A small network was shown many inputs. Here are its activations along a few directions, one row for each input.
In each table, some parts of the input vary, and every possible input appears once, in random order.
Descriptions start from the smaller parts, as in this example, which fits no table here: values(2) and (point or line(11) or (line(4) and ring(5))).
Shared parts are said once, and a part with two or three values counts as separate values.

Other details of the inputs shift rows strongly along two fixed directions, in all tables alike. That doesn't count.

A family of inputs:
row 1: -24 13 -7 -22 -8 -7 -3 -4 0 -12 3 -17 5 17
row 2: 3 -6 1 26 12 12 0 -2 8 6 13 32 -26 17
row 3: 30 -21 -4 11 -6 -15 6 2 15 2 -5 3 -9 -28
row 4: 25 -10 -2 7 1 -14 1 -3 14 1 -4 8 -12 -31
row 5: -30 18 9 -2 16 26 -7 -4 -21 3 13 17 -2 35
row 6: -31 11 8 0 13 25 -11 -5 -16 9 10 19 -2 39
row 7: -3 3 1 -16 -3 0 3 2 -10 1 -10 -16 19 -12
row 8: -27 11 5 2 12 26 -4 -3 -20 3 17 14 3 36
row 9: 8 -12 -19 8 -7 -13 -4 -5 25 -10 9 15 -39 -6
row 10: -15 18 -4 -20 -13 -19 -4 1 2 -15 -9 -31 8 0
row 11: 1 7 6 -6 -4 -3 5 5 -7 1 -10 -20 24 -1
row 12: 2 -9 -1 23 8 21 7 -3 5 5 18 33 -25 17
row 13: 23 -18 -5 7 -5 -10 1 0 13 1 -6 8 -9 -30
row 14: -3 0 2 -12 -5 1 2 2 -6 2 -10 -14 20 -9
row 15: 16 -7 -14 7 -9 -28 -1 -4 30 -13 0 3 -32 -22
row 16: -1 3 7 -7 -1 -7 -3 4 -6 6 -12 -19 18 1
row 17: -1 2 2 -9 -5 0 3 4 -9 1 -9 -19 20 -7
row 18: -1 6 6 -6 -2 -6 -4 3 -6 4 -12 -18 17 -6
row 19: -31 15 10 0 13 26 -7 -3 -17 4 12 15 3 36
row 20: -2 5 3 -12 -3 -3 2 2 -8 -2 -7 -14 23 -8
row 21: -14 11 3 -14 4 6 0 -1 -16 -1 -1 -8 18 5
row 22: 2 10 7 -7 -2 -4 -1 5 -9 -1 -9 -19 20 -5
row 23: 11 -7 2 22 10 9 1 -3 8 2 19 31 -25 12
row 24: 25 -16 -4 10 -5 -12 3 2 12 0 -6 2 -7 -31
row 25: 22 -14 -5 4 -3 -10 2 -1 10 1 -6 7 -11 -33
row 26: 2 3 4 -10 -3 -5 3 3 -8 1 -6 -19 24 -2
row 27: 0 0 4 -10 -5 -1 4 4 -8 4 -10 -22 22 -2
row 28: -8 -12 -19 14 6 14 -1 -12 22 -8 35 45 -58 28
row 29: -12 4 4 -2 -2 5 -1 6 -12 7 -10 -13 15 13
row 30: 33 -6 1 14 -4 -14 8 5 17 -2 -5 -1 -3 -25
Description of these inputs: ring(5) and (point or line(5)).
Question: Changing only the ring(5) part turns row 12 into row 30. The same change can be made to row 14. Which row results?
Answer: row 19
Question: Start at row 21 and move only the line(5) part, one step at a time. The first step leads to row 20. Which rows follow, in order?
Answer: row 8, row 26, row 11
Question: List by row number the other rows that have the ring(5) part in common with row 2.
Answer: row 4, row 6, row 15, row 16, row 18

A family of inputs:
row 31: 10 -2 2 5 -1 -5 2 2 4 1 -3 -3 1 -5
row 32: 12 -5 3 7 0 -1 5 3 1 3 -2 -1 5 -6
row 33: 5 -3 -1 -1 -1 -4 0 0 3 0 -3 1 -1 -11
row 34: 11 -2 3 7 0 -4 3 2 3 2 -3 -2 3 -6
row 35: -9 4 -2 -9 -7 -7 -2 2 -1 -2 -8 -19 8 6
row 36: 7 4 -2 0 -2 -9 3 0 8 -8 3 -4 -3 -4
row 37: 1 -5 -7 -5 -5 -6 -1 -2 6 -3 -2 -2 -5 -9
row 38: 2 -5 -5 -4 -4 -5 -1 -1 4 -1 -3 -1 -4 -10
row 39: -19 -4 -5 27 17 30 -6 -8 4 4 33 53 -47 46
row 40: 9 -6 1 1 1 2 4 0 -1 3 -2 3 5 -13
row 41: 7 -4 0 0 0 -2 1 0 1 1 -3 1 1 -12
row 42: 7 -2 1 5 -2 -7 0 2 5 0 -4 -3 -1 -5
row 43: -49 27 13 -26 6 24 -11 3 -40 8 -7 -23 39 40
row 44: 5 3 -3 -6 -2 -6 2 -3 5 -8 3 0 -2 -10
Question: Describe the family of inputs behind these rows.
Answer: values(2) and (point or line(6))
Question: Changing only the values(2) part turns row 34 into row 43. The same change can be made to row 35. Which row results?
Answer: row 37
